Each row below holds a small network's activations on one input, seen along a few directions.
In each table, some parts of the input vary, and every possible input appears once, in random order.
A made-up example of a description, with smaller parts first: values(2) and (point or line(9) or (ring(5) and line(6))).
Shared parts are said once, and a part with two or three values counts as separate values.
In the rows, zero is written as 128.

Other details of the inputs vary at random and push rows far along two fixed directions, the same in every table; ignore that.

Table:
r1: [121 151 136 134 108 141 111 113 143 108 134 104 114]
r2: [150 114 160 108  97 103 145 123 119 178 145 185 120]
r3: [119 140 118 119 102 130 117 133 121 101 117 104 114]
r4: [127 136 132 133 101 115 113 114 137 111 109  97 112]
r5: [138 149 140 128  47 145 137 144 151 158 135 167 121]
r6: [134 112 139 111 106 133 146 151 156 184 145 182 156]
r7: [125 122 124 128 161 136 131 112 112 132 129 137 124]
r8: [125 102 130 125 154 122 133 139 106 122 125 128 136]
r9: [127 113 117 129 158 104 125 136 119 119 126 137 124]
r10: [121 113 124 121 160 128 129 128 118 126 140 132 118]
r11: [126 136 128 133 106 131 117 113 148 118 122  91 112]
r12: [135 119 140 106 108 137 154 148 151 184 150 182 157]
r13: [114 152 122 128 109 148 115 138 135 103 135 109 116]
r14: [143 122 146 121  41 137 146 147 131 158 107 149 130]
r15: [124 122 116 134 101 130 123 149 134 104 111  96 134]
r16: [121 147 136 141 108 133 109 119 152 112 127 101 113]
r17: [135 128 134 124 156 107 123 110 112 130 132 129 127]
r18: [115 123 125 119 165 144 127 129 134 139 135 132 156]
r19: [124 130 117 129 102 135 130 147 130 102 116  94 135]
r20: [128 131 121 126 162 137 132 115 111 135 132 135 130]
r21: [150 134 146 116  39 112 137 133 150 160 131 153 117]
r22: [132 122 116 136 159 112 126 121 113 124 113 142 131]
r23: [121 140 121 127 100 137 118 115 116 104 101 111 115]
r24: [116 132 122 121 101 129 116 130 122  99 114 106 109]
r25: [130 131 114 132 165 132 138 118 120 133 133 135 133]
r26: [124 121 121 119 161 129 130 130 117 128 143 130 124]
r27: [131 110 131 131 154 129 135 125 100 127 113 134 142]
r28: [144  95 152 114  97 112 154 159 120 175 134 178 133]
r29: [137 128 128 129 158 102 129 112 122 126 133 129 129]
r30: [126 118 123 135 163 128 131 117 120 137 122 135 124]
r31: [128 117 125 134 158 113 126 118 108 127 108 140 123]
r32: [140 110 131 138 155 107 130 127 126 132 127 122 148]
r33: [124 142 109 137 106 144 122 123 142 114 114 104 122]
r34: [136 118 122 134 159 125 141 131 108 128 117 131 151]
r35: [115 150 126 144 108 148 114 124 140 110 114 113 116]
r36: [116 152 117 133 110 144 121 141 145 100 136 109 118]
r37: [127 121 117 124 158 109 132 133 115 119 131 136 125]
r38: [134 118 128 130 155 130 135 128  99 130 116 131 148]
r39: [134 137 127 133 102 128 128 126 136 110 119  87 139]
r40: [106 131 121 127 110 153 116 134 160 120 112 100 142]
r41: [128 110 127 124 155 123 133 142 105 125 128 125 142]
r42: [126 121 115 124 162 125 136 134 126 126 144 130 126]
r43: [132 136 132 128 102 133 122 123 127 112 117  87 137]
r44: [111 116 128 121 165 143 126 126 135 135 132 135 151]
r45: [132 130 117 131 160 117 133 119 108 124 119 141 132]
r46: [130 126 135 137 101 124 120 125 136 114 108  87 131]
r47: [117 128 121 127 101 122 115 135 130 103 107 104 108]
r48: [120 133 132 136 162 138 124 117 115 127 135 149 126]
r49: [125 139 129 126 106 138 118 108 140 114 129  94 113]
r50: [124 159 133 132 110 143 112 116 142 111 137 101 120]
r51: [124 149 118 126 102 138 119 118 115 107 105 109 121]
r52: [154 107 143 121  96 119 156 149 120 177 127 184 147]
r53: [132 131 133 142 164 115 119 121 141 131 147 137 130]
r54: [126 142 123 140 166 134 131 123 123 128 139 147 134]
r55: [124 142 128 135 164 139 126 120 114 130 138 146 131]
r56: [117 124 131 129 162 130 122 133 121 120 145 143 120]
r57: [117 121 131 136 162 123 121 138 130 125 139 140 119]
r58: [136 119 124 134 163 112 127 115 137 136 142 125 129]
r59: [126 159 128 137 110 138 118 119 152 109 138 102 122]
r60: [135 110 141 130 153 115 130 119 113 130 128 122 140]
r61: [116 128 118 128 106 137 120 135 142 110 120  98 109]
r62: [137 128 125 129 163 118 134 112 133 135 146 124 130]
r63: [134 139 140 120  48 137 136 160 157 151 147 163 115]
r64: [135 128 131 124 161 123 128 109 123 137 145 123 127]
r65: [144 108 137 112 102 117 152 152 138 177 154 184 123]
Description of these inputs: ring(5) and (point or (values(3) and line(4))).
Q: Changing only the ring(5) part turns r21 into r17. The same change can be made to r58. Which row results?
A: r64
Q: Changing only the ring(5) part turns r47 into r37. The same change can be made to r57. Which row results?
A: r36
Q: Which other rows does r1 become when the values(3) part takes its other values? List them by row number.
A: r48, r56
Q: Which other rows does r35 become when the line(4) part takes its other values? List them by row number.
A: r14, r30, r31
Q: Which other rows does r41 become when the line(4) part takes its other values? List them by row number.
A: r3, r13, r26

Table:
r66: [128 136 123 126 116 128 124 126 139 121 126 109 132]
r67: [125 102 119 132 223 112 133 126 103 138 129 152 148]
r68: [115 132 115 153 216 117 105 104 121  92 124  94 129]
r69: [139 124 140 124 121 126 141 136 130 166 148 183 129]
r70: [128 137 122 130 104 136 124 128 121 113 114 117 123]
r71: [121 139 121 128 115 139 127 128 136 115 127 119 127]
r72: [121 131 127 127 111 129 120 129 129 117 118 115 115]
r73: [144 110 141 117 118 113 146 135 126 172 133 168 138]
r74: [132 136 131 132 108 122 123 120 122 116 115 110 120]
r75: [127 135 131 134 112 135 122 128 144 123 126 111 133]
r76: [110 122 105 143 219 119 112 114 118  83 128  90 130]
r77: [134 131 123 130 111 125 127 127 125 118 113 105 131]
r78: [124 137 125 132 112 134 119 131 141 119 132 120 116]
r79: [133 130 126 132 108 125 129 123 125 116 114 108 126]
r80: [143 105 147 115 114 117 149 146 114 163 139 166 134]
r81: [132 127 130 130 108 128 126 128 124 116 113 103 134]
r82: [126 133 130 127 113 131 123 126 138 118 127 108 135]
r83: [142 115 148 119 118 110 141 128 122 168 134 172 127]
r84: [126 112 119 139 227 116 131 125 113 139 142 154 147]
r85: [128 136 118 129 108 138 128 134 123 116 112 111 131]
r86: [125 141 127 126 114 145 128 116 137 125 133 113 121]
r87: [143 112 145 117 115 125 150 143 112 164 135 173 141]
r88: [126 111 122 133 224 111 129 118 105 132 145 157 140]
r89: [122 126 120 125 112 132 125 136 133 120 117 110 126]
r90: [129 138 124 134 115 132 123 127 144 125 126 112 130]
r91: [120 122 127 126 111 135 123 136 132 117 117 109 129]
r92: [126 108 132 130 227 122 132 112 107 142 150 145 145]
r93: [127 135 121 131 106 137 130 130 123 113 113 115 126]
r94: [119 129 124 127 111 143 124 134 131 117 112 113 135]
r95: [128 128 123 129 105 128 130 132 125 114 118 110 120]
r96: [134 132 127 132 107 123 123 121 123 116 115 110 123]
r97: [125 124 129 129 113 131 123 127 133 120 113 106 135]
r98: [140 117 140 119 123 121 144 145 135 170 150 173 130]
r99: [138 106 140 116 118 116 148 140 125 164 138 172 127]
r100: [137 113 146 120 122 124 143 145 133 167 151 171 134]
r101: [127 127 125 131 111 127 126 123 134 120 113 112 128]
r102: [122 140 118 126 116 139 125 133 136 118 126 116 132]
r103: [139 108 141 116 118 115 142 138 122 164 139 174 124]
r104: [122 140 128 125 114 129 120 128 134 116 133 117 114]
r105: [124 148 132 125 113 143 122 113 134 125 134 116 115]
r106: [145 110 142 117 115 112 145 138 113 161 140 172 123]
r107: [121 148 127 134 110 141 120 128 139 120 127 124 119]
r108: [119 137 125 126 114 143 124 133 135 116 126 114 135]
r109: [122 142 121 136 113 143 126 130 142 119 126 121 126]
r110: [124 100 129 128 224 108 131 127 108 133 149 146 144]
r111: [145 120 145 125 123 115 140 129 133 168 147 175 129]
r112: [124 135 124 125 114 130 120 129 135 115 133 117 117]
r113: [113 131 110 142 217 132 108  98 115  94 131  93 128]
r114: [114 131 113 145 217 113 106 103 116  87 125  91 130]
r115: [123 134 121 123 117 132 124 135 138 118 131 111 126]
r116: [138 114 140 117 115 123 143 136 121 165 134 180 131]
r117: [123 141 129 132 112 133 120 130 140 120 132 121 113]
r118: [129 129 121 126 106 129 128 136 125 117 118 107 125]
r119: [144 117 144 117 121 113 147 130 130 166 147 172 133]
r120: [127 135 129 127 103 127 124 129 121 115 120 113 113]
r121: [126 142 126 130 103 135 124 127 119 114 114 117 119]
r122: [128 129 126 131 111 126 120 121 132 119 114 113 124]
r123: [129 137 127 137 113 132 125 124 144 122 126 115 126]
r124: [128 138 126 129 114 126 120 120 136 117 128 114 124]
r125: [123 135 124 133 113 135 125 132 143 119 130 117 119]
r126: [121 146 126 127 113 137 121 126 133 115 128 121 121]
r127: [136 119 144 122 123 131 144 143 131 167 146 176 140]
r128: [121 132 120 129 111 139 127 129 132 116 112 117 128]
r129: [120 138 125 129 109 137 121 127 128 117 113 120 121]
r130: [125 142 124 124 114 146 126 120 137 128 132 110 126]
Q: Changing only one part turns r108 into r88. The same change can be made to r80. Which row results?
A: r106
Q: Changing only one part turns r91 into r72. The same change can be made to r82. Which row results?
A: r114
Q: What is each input in this table made of?
A: line(5) and (point or (values(3) and line(4)))

Table:
r131: [104 153 111 147 126 148 100 126 113  83  97 105 110]
r132: [118 149 112 121  65 160 118 131 172 128 132 111 120]
r133: [135  73 147 117 197  85 138 132 100 152 149 153 124]
r134: [123 148 143 129  50 155 123 151 173 160 135 155 125]
r135: [134 154 139 117  55 163 142 122 117 145 120 139 109]
r136: [115 133 114 145 190 107 108 118 121  77 149  77 107]
r137: [116 122 109 144 186 139 115 125 112  77 109  74 165]
r138: [146 114 154  91 135 110 164 139  94 199 154 237 128]
r139: [135 155 133 140 110 126 111 105 137  97 132  93 124]
r140: [129 157 125 155 113 120 104 123 144  99 120 102 113]
r141: [143 117 145 125 114 123 135 109 121 148 115 113 128]
r142: [125 119 135 127 194 127 129 110  83 126 135 162 136]
r143: [136 134 133 101  40 137 151 161 141 153 122 140 148]
r144: [138 117 145 120  38 117 140 134 147 150 106 142 113]
r145: [147 149 139 131  42 118 141 133 158 144 134 151 104]
r146: [ 99 127 106 133 192 133 110 126  93  73 130  95 101]
r147: [138 111 151 122 108 115 126 113 120 135 120 120 136]
r148: [118 109 103 147 180 123 135 141 122 102 107 116 152]
r149: [111 135 119 153 121 127  90 119 136  74  80  55 119]
r150: [148 117 137 109  38 120 135 131 141 159 114 137 114]
r151: [135  81 129 117 203 110 149 162 101 142 152 158 149]
r152: [138 112 161 110 136 132 147 130 140 192 171 202 152]
r153: [118 115 117 137 197 118 136 121  95 125 123 174 119]
r154: [106 153 118 119 123 151 111 124 161 111 131  94 134]
r155: [133 108 115 121 203 114 139 120  85 150 138 188 122]
r156: [126 154 115 136 167 108 110 106 130  91 130  87 124]
r157: [130 134 137 109  52 121 123 124 142 127 105  97 121]
r158: [137 134 107 143 183 104 116 106 123 110 138 115 120]
r159: [101 136 122 121 122 154 112 142 158 104 148  91 113]
r160: [134 119 121 135 159 140 145 131 112 135 120 112 160]
r161: [138 126 112 117  50 142 142 156 140 140 116 129 141]
r162: [104 143 113 141 120 153 116 127 169 104 122 105 123]
r163: [154  92 152 123 134 109 162 173 114 201 141 225 160]
r164: [158 123 144 137 203 102 143 102 108 161 160 158 134]
r165: [110 155 117 140 135 170 113 107 156 106 127  71 132]
Q: Changing only one part turns r153 into r162. The same change can be made to r146. Which row results?
A: r159
Q: What is each input in this table made of?
A: values(5) and (point or line(6))
Q: Which other rows does r132 become when the values(5) part takes its other values? List them by row number.
A: r150, r155, r158, r161
